A small network was trained on invented records. Each row is its activation on one of them, seen along a few directions.
After each row come some of the record's fields: D, W, F, Z.
A field that a record lacks is left out.
In the rows, 128 means zero.
[181 110  91 158 128 117 142 154 156 149 168  97 145 120 183  81 127 170
 139  84 129 120  92 111 116 144  86  75 105 106 151 139 111 110]
<D:d2 F:f1 Z:z4>
[106 110 122 113  94 110 144  83 106 144 146 137 103 137  85 117 126  79
  95 172  98 124 112 130 137 138 168 108 164  78  94  98 131 122]
<D:d1 W:w2 F:f3 Z:z3>
[167 167 105 100 127  90 121 136 144 142 102  97 110 101 136  81  95 137
 104 140 105 115  93 112 103  98 131 136 130 100 131  98 116 115]
<D:d2 F:f3 Z:z4>
[128  92 153 199 101  87 156 144 120 140 130  97 174  94 160 148 110 170
 106 159 174  76 115 171 152  87 128  85 172 129  94 111 161 112]
<D:d1 W:w2 F:f2 Z:z1>
[138  92  75 156  94 100 110 103 148 125 106  97 159 145 186  96  73 171
 199  84 134 147 139 111 123 100  86 128 166 171 150 162 124 176]
<D:d2 F:f1 Z:z4>
[156 160 135 108 122 125 168 160 175 157 102  97 103 142 126  81  89 201
  97 144 138 107 150 111 132 159  92 112 117 113  94  98 121 168]
<D:d1 W:w1 F:f3 Z:z4>
[129 183 159 117 119 155 160 185 164 153 130  97 158 156 101 114 103 144
  98 163 130  93  81 149 155 147 137 129 160 128 120  98 112 108]
<D:d1 W:w2 F:f2 Z:z4>
[145 101  92 102  94 107 122 130 165 133 112 102 157 107 125  85  83  96
 124 142 129 107 116 111 171  82 110 138 174 156 159  98 157 122]
<D:d2 F:f2 Z:z3>
[123 122 116 123  94 134 166 149 165 123 131 134 103 145 137 119  99 158
 151  84 120 142 174 111 151 160 101 141 169 148 103 154  92 184]
<D:d1 W:w1 F:f1 Z:z3>
[ 96  92 110 108  94 183 130 122 133  90 110 177 103 126 127 142 118  79
 122 132 110 118 145 115 163 146 139 155 140 141 132 148 118 135]
<D:d2 F:f3 Z:z3>
[163  92 105 123  94 124 129 103 170 119 123 141 153 117 148 104  79 104
 131 132 190 119 120 111 145 154  93 123 176 192 182 119 161 129]
<D:d2 F:f3 Z:z3>
[167 104  84 154 125 145 146 148 136 127 116  97 103 138 186  81  73 151
 117 124 120 102  81 122  92 160 115  74 116 129 154 121 113 163]
<D:d2 F:f3 Z:z4>
[174 112 112 117 120 162  91 105 122 162 146  97 103 128 149  99 134 174
 110 134 110 154 118 111 102 167 126 114  82 115 157 129 103 147]
<D:d2 F:f3 Z:z4>
[102 104 125 113 133 136 102 117 107  93 126 204 141 128 125 172 143  79
 171 120 116 163 137 116 149  96 144 130 106 186 163 145 153 121]
<D:d2 F:f2 Z:z1>
[162  92 131 164  94  99 133 146 169 111 159 146 180 170 172 162 119 113
 145 155 228  86 124 145 195 118 105  83 181 210 136  98 207 141]
<D:d1 W:w2 F:f2 Z:z3>
[159  92 156 143  94 145  94 143 146 114 122 113 167 135 157 121 107 117
 139 139 167  97  81 111 167 152 107 100 159 180 182 104 192  92]
<D:d2 F:f2 Z:z4>
[185 136 147 129 117 115 128  95 140 182 168  97 103 143 135 150 150 181
 120 159  91 168 130 146 115 162 139  99  74 104 114  98  88 152]
<D:d1 W:w2 F:f3 Z:z4>
[108 157 156 145 171 119 173 148 125 158 185 167 156 115  96 177 195  92
 115 136 164 147 186 157 104  75 113 132 117  95  97 141 166  92]
<D:d1 W:w2 F:f3 Z:z1>
[ 89 182 153 100 164 176 167 182 139 107 127 186 104 137  72 190 202  79
  95 133 142  96 146 168 189 149 150 114 114 117  94  98 147 129]
<D:d1 W:w2 F:f3 Z:z1>
[170 142 114 105 106 164 136 171 167 122 106  97 123 144 150  81  87 158
 142  84 111 119 118 111 103 162  94 124 119 123 139 120 107 141]
<D:d2 F:f1 Z:z4>
[157 159  93 172 156  87 183 193 152 129 100  97 147 109 142  81  84 173
 124  84 130  76  90 127 104  95 104  79 139  76  94  98 125 136]
<D:d1 W:w2 F:f1 Z:z1>
[100  92 150 185  94  87 100  83  90 150 101  97 167 115 121 113  75 164
 125 180 122  99  81 156 142  95 187  99 189 138 149  98 140 139]
<D:d1 W:w2 F:f2 Z:z4>
[ 90 126 136 107 125 147 136 134 116  93 120 197 103 136  95 192 167  79
 129 154 121 141 175 141 156 116 158 170 109 150 117 141 120 171]
<D:d1 W:w1 F:f3 Z:z1>
[143 207 136 100 182  98 126 167 169 129  92  97 116 142  90 105 146 148
 152  84 114 129 112 147  93 116 106 130  88  94 117 101 149 134]
<D:d1 W:w1 F:f1 Z:z1>
[112  94 163 160  94 112 135 118 143 115 123  97 148 157 168 121  73 156
 187  84 123 147 126 119  88 144 114 121 171 145 134 162 108 117]
<D:d2 F:f1 Z:z4>
[162 162 181 119  98 134 167 198 149 119 128  97 139 142 138 112  87 167
 127 155 114 115 111 129 111 179 132 132 129 146 139  98  88 129]
<D:d1 W:w2 F:f2 Z:z4>
[123 135 107 105  94  87 132  99 127 145 122 119 159 100  79 100 137  99
  95  84 156 108 109 111 181 135 112 149 170 112 119 106 122  99]
<D:d1 W:w2 F:f1 Z:z3>
[161 161 105 100 120 100 107 153 173 108 125  97 149 150 129 103 116 121
 156  84 110 127 105 111 129  98  97 182 122 108 143  99 125  92]
<D:d2 F:f1 Z:z4>
[214 167 143 100 110  87 153 141 158 180 114  97 126  77 148 101 114 163
 132 158 124 148 142 137  99 104 117 106 142 139  98  98 115 144]
<D:d1 W:w2 F:f2 Z:z4>
[130  92 133 176  94 107 116 108 127 163 102  97 158  93 169  90  73 167
 127 136 150 112 116 111 132  95 103  86 191 158 145 144 157 117]
<D:d2 F:f2 Z:z4>
[120 141 163 115  99 186 145 153 117 116 147 118 140 134  88 132 146  99
 121  84 113 132 116 139  98 162 145 140 149  89 106 105  97  92]
<D:d1 W:w2 F:f1>
[134 168 147 100 221 190 100 164 105 123 126 139 105 132 110 150 191  96
 125 132 101 145 121 111 112 145 137 123  67 114 140 136 137 113]
<D:d2 F:f3 Z:z1>
[140  92 125 157  94 137  88 126 124 100  85 185 143 109 161 137 105  79
 154 123 182 101 104 111 181 106 137 110 168 199 196 131 206 133]
<D:d2 F:f3 Z:z1>
[104  92 148 132  94 152 118 107 127 116 110 100 117 128 149 140  75 130
 136 132  99 142 138 125 136 138 128 136 165 152 120 145 110 114]
<D:d2 F:f2 Z:z4>
[105 155 139 100 118 136 171 144 116  88  94 216 103 111  89 182 141  79
 112  84 136 139 164 168 131 173 124 131 117 138  94 137 123 149]
<D:d1 W:w2 F:f1 Z:z1>
[106 125 120 100  99 156 140 122 133 140 129 118 137 169  82 132 131 128
 126  84 108 129 160 111 159 158 106 124 111 115 105 114 120 166]
<D:d1 W:w2 F:f1>
[ 78  92 123 132 131 156 102  95  89 101 111 145 103 140 134 176 133  97
 160 132 107 144 143 118 125 129 154 153  97 137 117 197 121 145]
<D:d2 F:f3 Z:z1>
[ 99 147 189 124 163 123 164 177 142  95 103 230 109 103  99 153 160  79
 115 158 170 106 167 111 145  87 135 114 128 149 136 124 198 105]
<D:d1 W:w1 F:f3 Z:z1>
[115 127 133 140  94 131 135 100 122 137 133 112 103 166 151 151 128 140
 112 154 126 139 129 136 140 179 177 115 161 131  94 104  88 171]
<D:d1 W:w1 F:f3 Z:z3>
[ 89 131 134 100 121 173 130 129 121  88 108 202 103 115 104 170 148  79
 121 129  99 140 147 114 149 127 156 164 110 140 128 143 117 116]
<D:d2 F:f3 Z:z1>
[204 125 112 123 136 100 133 139 139 158 124  97 110 124 150 100 122 136
 131 167 131 118 145 118 128  77 122 124 136 123 103  98 162 154]
<D:d1 W:w2 F:f3 Z:z4>
[143  92  93 145  94 131 126 126 135 109 112 148 107 105 170 105  79 104
 133 137 112 119 134 111 150  93 132 133 172 157 130 126 112 134]
<D:d2 F:f2 Z:z3>
[126 173 110 100 213 193 142 159 122 144 115 128 107  99  81  89 171 108
  95 127 105 122 126 111 103 151 115 103  67  91 130 131 124 128]
<D:d2 F:f3 Z:z1>
[142 145 124 114 131 119 122 143 130 143 124  97 122 170 101 108 114 196
  95 157 116  94 125 175 135 128 146 140 126  95  95  98 145 164]
<D:d1 W:w2 F:f2 Z:z4>
[153 104  75 135 123 111 118 139 148 103 120  97 107 161 164  86  73 139
 127 140 128  92  81 118 133 131 113 123 110 137 167 101 141 151]
<D:d2 F:f3 Z:z4>
[157  92  75 144  94  87 135 116 162 114 122 121 148 134 182  81  73 126
 160  84 149 117 110 113 141 100  86 127 163 148 160 132 130 144]
<D:d2 F:f1 Z:z3>
[137  92 135 149  94  87 164 126 183 153 160 131 214 146 102 128 109 148
 118  84 188  93 177 153 162 109  86 125 180 119 110  98 150 100]
<D:d1 W:w2 F:f1 Z:z3>
[125 114 126 130  94 156 143 154 128  88  83 174 103  87 153 128  91  84
 126 124 104 110 102 122 140 138 149 107 135 166 130 128 104 144]
<D:d2 F:f2 Z:z1>
[101 115 142 126 203 112 127 147 108 122  87 153 103  94 131 155 181 109
 134 147 178 109 138 143 116 119 111  80  96 128 107 174 190 150]
<D:d1 W:w1 F:f3 Z:z1>
[133 139 196 102 107 145 156 122 144 130 137 128 126 135  88 184 143 102
 117 167  98 148 141 157 119 150 151 129 108 117 111  98 108 110]
<D:d1 W:w2 F:f3>
[ 89 153 163 100 110 129 139 104 125 118 123 178 117 101  72 129 130  79
  95 132 105 138 112 129 125 125 151 120 142 124 142 105 135  92]
<D:d2 F:f2 Z:z1>
[ 82 127 112 107 144 114 132  92  98  97 151 220 106 127 107 142 157  79
 137 116  95 163 128 127 116 107 171 132 104 124 150 149 113 107]
<D:d2 F:f3 Z:z1>
[170  92 112 146 103  90  88 115 141 127 145 118 173 134 166 107 122 103
 150 135 184 117  86 111 158 116 110 115 155 171 198 112 200  92]
<D:d2 F:f3 Z:z4>
[ 81 133 104 100 116 167 129 126 131  88  98 204 110 122  93 145 142  79
 136  84 101 134 150 111 153 122 126 163 114 128 127 155 115 123]
<D:d2 F:f1 Z:z1>
[116  92 194 153  94 124  98 103 126 134 136 108 162 132 144 143  87 127
 151 135 148 138 118 111 133 138 133 112 184 174 163 134 164  92]
<D:d2 F:f2 Z:z4>

Here are new rows. What are their fields?
[112 188 136 100 217 170 137 154 108 144 136 140 119 105  72  93 176  99
  95 141  97 125 109 111  92 145 135  95  67  95 132 124 127 102]
<D:d2 F:f2 Z:z1>
[123 224 169 104 112 120 150 189 171 152 110  97 166 164  94 112 117 153
 118  84 122 109 100 126 146 138 128 144 165  95 103  98  97  92]
<D:d1 W:w2 F:f1 Z:z4>
[145  92 197 158  94 117 124 130 151 149 109  97 151 135 153 164 116 204
 115 156 183 105 157 171 145 129 126 120 169 157  94 101 151 128]
<D:d1 W:w1 F:f2 Z:z4>
[111 144 157 100 107 179 139 141 143 120 108 116 147 131  95 157 142 108
 113  84 128 128 132 186 120 183 119 128 102 106 112 110  88 111]
<D:d1 W:w2 F:f1>
[189 135 127 100 133 170  98 121 114 172 114  97 103  76 114 125 172 138
  95 161 123 125 135 134 122 139 124 126 118  76  94  98 144 121]
<D:d1 W:w2 F:f3 Z:z4>
[164  94  75 165 129 100 109 115 127 142 148  99 138 135 178  81 107 163
 140  84 136 118  81 111 117 126  91  78  98 114 171 139 128 134]
<D:d2 F:f1 Z:z4>
[116 138 179 100 108 167 133 124 135 127 127 125 110 126 106 149 127  90
 111 127 107 156 138 116 106 163 131 132 116 122 136 130 117  92]
<D:d2 F:f3>
[102 189 154 105 203 172 148 157 116 137 126 115 149 145  72 141 192 100
  95 175 107 102  95 123 143 140 172 116  67  97 121  98  95 116]
<D:d1 W:w2 F:f3 Z:z1>
[123  92 177 151  94 129 106 122 152 129 123 106 180 134 146 130  89 138
 168  84 155 132 138 111 142 132  99 125 193 153 157 150 159  92]
<D:d2 F:f1 Z:z4>
[105 103  75 126 135 115 142 131 135  88 121 216 141 118 138 111 136  79
 162  84 136 116 134 112 156  79 106 144 120 143 144 166 136 143]
<D:d2 F:f1 Z:z1>
[ 93 149  75 108 227 136 128 135 107 138 127 140 134 114  81  81 156  89
 107  84 106 105  81 111 108 124 107  69  67  76 151 141 135 120]
<D:d2 F:f1 Z:z1>
[135  92  97 179  94 120  94  84 115 137 140  97 120 137 213 141  89 164
 176 127 116 167 167 116 126  93 123 146 143 152 138 182 106 155]
<D:d2 F:f3 Z:z4>
[109 185 150 100 206 169 124 162 125 134 126 143 145 115  72 109 188  80
 105  84 102 129 126 111 110 128 109 118  77  73 132 132 143  92]
<D:d2 F:f1 Z:z1>
[ 81 180 140 100 134 140 189 160 121 118 125 215 143 121  72 119 159  79
  95  84 135 106 147 119 141 151 129 106 131 110 117 119 123 126]
<D:d1 W:w2 F:f1 Z:z1>
[133 161 200 146  94 125 120 166 108 116 124  97 118 189 158 173  90 147
 139 149 170 131  92 139 123 183 167 130 169 181 108  98 123 132]
<D:d1 W:w2 F:f2 Z:z4>
[115  92 161 158  94  88  98 105 147 120  76  97 124 167 172 192  73 219
 191 140 153 128 165 151 174 117 128 151 153 200  94 126 135 207]
<D:d1 W:w1 F:f2 Z:z4>
[138 119 119 145  94  87 164  83  91 141 116 159 103  80 133  96 107 126
  95 152 140 129 158 163  94 146 165 120 173  92  94 131  92 132]
<D:d1 W:w2 F:f3 Z:z3>
[117 204 154 100 207 172 157 176 134 142 137 146 140 106  72  95 181  88
  98  84  96 134 129 111  86 142 104  97  70  68 123 133 119  92]
<D:d2 F:f1 Z:z1>
[160 114  83 122 103  93 108 136 156  92 137 115 154 148 159  97 126 110
 156  84 109 117 121 111 142  91 101 165 146  95 124 119 133  92]
<D:d2 F:f1 Z:z4>
[163 140  76 132 132 117 107 171 129 125 117  97 117 159 168 129 120 161
 118 146 173 107  87 171 154 123 128 167 128 146 145 103 121 172]
<D:d1 W:w2 F:f3 Z:z4>
[ 87 100  91 139 133 152 138 104  77  88 127 193 103 135 108 180 182  79
 120 170 118 114  94 158 160 119 182 158 122 126 133 116 144 160]
<D:d1 W:w2 F:f3 Z:z1>
[151 108 115 145 144  87  92  83  81 163 171 122 135 179 128  94 141 150
 124  84 132 166 155 111 114 129 124 128  97  90 134 124 133 109]
<D:d1 W:w2 F:f1 Z:z4>
[117 143 187 100 103 169 131 146 140 121 131 126 128 121 101 150 128  98
 120 138 104 145 138 114 117 150 131 136 122 138 130 122 122  92]
<D:d2 F:f2>
[103 170 103 115 214  87 141 177  95 109 126 130 162 135  87 114 177 100
 105  90 129  76 104 111 149 113 109 131  96  63  94 117 145  92]
<D:d1 W:w2 F:f1 Z:z1>
[126  97 131 135  96  90  91  85 113 141 199 105 151 138 136 120 139 134
 139 158 111 150 115 111  81 112 142 125 118 113 141 138 120  92]
<D:d2 F:f2 Z:z4>
[157 155 106 100 134 114 120 103 150 174 149  97 158 104  96  81 154 128
  95  84 122 152 125 111 113 125  86 121 115  77 144 114 121  92]
<D:d2 F:f1 Z:z4>
[ 78 102  81 111 130 154 106 125 120  97  98 127 123 136 120 153 121 119
 181  84  98 133 154 118 145  99 115 173  95 126 105 200 107 166]
<D:d2 F:f1 Z:z1>
